A small network was shown many inputs. Here are its activations along a few directions, one row for each input.
In each table, some parts of the input vary, and every possible input appears once, in random order.
Descriptions start from the smaller parts, as in this example, which fits no table here: line(6) and (point or ring(9) or (values(3) and ring(8))).
Shared parts are said once, and a part with two or three values counts as separate values.
(in the rows, 128 means zero)

Table:
x1: [112 218 124 187  90 113 133 118 149 145 143 187  88 129]
x2: [113 141 109 132 161 123 139 122 114 147 107 139 124 125]
x3: [134 111 130 107 117 133 139 141 140 109 147 101 147 150]
x4: [127 142 120 135 154 166 117 131 117 140 140 141 138 125]
x5: [143 107 160 107 129 109 131 133 148 128 140 118 131 126]
x6: [126 137 147 141 169 146 133 133 116 146 159 156 128 108]
x7: [117 119 115 161 141 132 108 110 108 127 122 150 122 114]
x8: [132 108 121 128 111 124 144 127 136 117 125  86 128 131]
x9: [130 149 116 118 156 151 116 146 111 139 137 146 127 134]
x10: [118 141 125 122 160 147 114 126 125 145 129 148 142 126]
x11: [130  99 120 119  93 107 116 112 136 100 111 111 141 116]
x12: [144 101 117 117  90 108 111 119 129 100 114 106 130 120]
x13: [140 105 159 109 130 129 148 145 137 122 144 112 136 135]
x14: [130 135 133 124 174 138 134 154 119 144 135 159 113 122]
x15: [136 110 162  98 127 117 141 127 148 121 134 125 147 128]
x16: [131 120 102 148 137 120 118 121 105 133 115 152 117 120]
x17: [140 192 145 160  39 102 139 142 175 117 117 136 116 141]
x18: [119 144 124 144 151 144 122 115  96 140 125 123 115 132]
x19: [116 146 113 141 151 140 115 125 102 138 112 131 113 128]
x20: [124 114 119 108 116 107 146 120 148 118 103  96 131 136]
x21: [127 119 127 116 108 115 122 127 130 117 114  84 129 133]
x22: [128 113 137  98 111 133 128 127 143 129 137 102 150 147]
x23: [135 106 137 107 103 143 111 131 139 131 135 100 133 133]
x24: [134 125 104 151 136 133 127 117  99 125 121 149 133 120]
x25: [111 131 137 126 177 140 139 145 126 146 136 163 124 116]
x26: [133  92 125 125  98 108 134 114 131 104 125 106 127 135]
Changing only one part turns x6 into x13. The same change can be made to x2. Which row results?
> x20
What is each input in this table made of?
> values(2) and (point or (values(3) and line(4)))
Change only the values(2) part in x25. List by row number the other rows that result.
> x15
Change only the values(2) part in x16. List by row number the other rows that result.
> x12

Table:
x27: [128 139 132 137  94 121 128 117 139 119 119 115 123 122]
x28: [143  92 116 104 126 122 124 133 132 108 127 100 138 138]
x29: [101 212 126 168 193 170 127 149 108 186 163 211 117 119]
x30: [138  94 137 118 122 123 132 132 136 110 135 101 145 132]
x31: [129 105 120 115 122 120 130 125 130 112 118  87 136 137]
x32: [135 109 144  99 117 132 123 127 141 123 137 121 136 129]
x33: [132 101 117 121 106 115 125 116 125 107 114  96 133 135]
x34: [102 192 114 172 217 156 123 124  63 186 130 220 107 107]
x35: [143 124 142 114 112 122 134 140 143 128 129 124 120 137]
x36: [131 111 122 129  93 119 120 113 137 110 113 103 127 122]
x37: [125 129 138 131 106 110 141 131 155 120 123 129 126 129]
What is each input in this table made of?
> values(2) or ring(9)

Table:
x38: [126 126  95 139 108 119 123 118 114  99 106 116 134 137]
x39: [118  88 119  93 151 122 128 123 117 119 112 100 132 117]
x40: [116 203 114 182 166 152 118 124  81 172 129 206 106 120]
x41: [133 124 122 140  79 127 114 109 129 112 113 129 130 131]
x42: [170  97 161 111 114  98 141 126 140 122 133 132 108 120]
x43: [132  83 120 117 152 107 126 128 121 116 117 119 141 122]
x44: [134 140 122 140  73 103 132 118 159 112 108 127 106 128]
x45: [156  88 152 120 124 124 130 115 124 111 133 136 131 117]
x46: [120 166 137 152 206 145 130 129  86 169 147 218 110 103]
x47: [130 126 102 133 110 126 114 118 106 123  96  93 126 140]
x48: [ 99 198 135 158 188 164 130 144 116 180 169 180 122 127]
x49: [ 99 118 118  99 132 139 131 140 141 125 132  67 140 137]
x50: [131 136 156 117  93 118 144 150 182 124 139 102 133 137]
x51: [131 115 149 109 100 143 127 135 159 121 147 103 146 136]
x52: [124 114 119 109 124 134 132 141 146 115 139  94 156 149]
What is each input in this table made of?
> values(3) and (point or line(4))
Changing only the values(3) part turns x51 into x41. The same change can be made to x52. Which row results?
> x38
Which other rows agree with x46 in the values(3) part? List them by row number.
> x39, x42, x43, x45
Change only the values(3) part in x49. List by row number the other rows that result.
> x39, x47
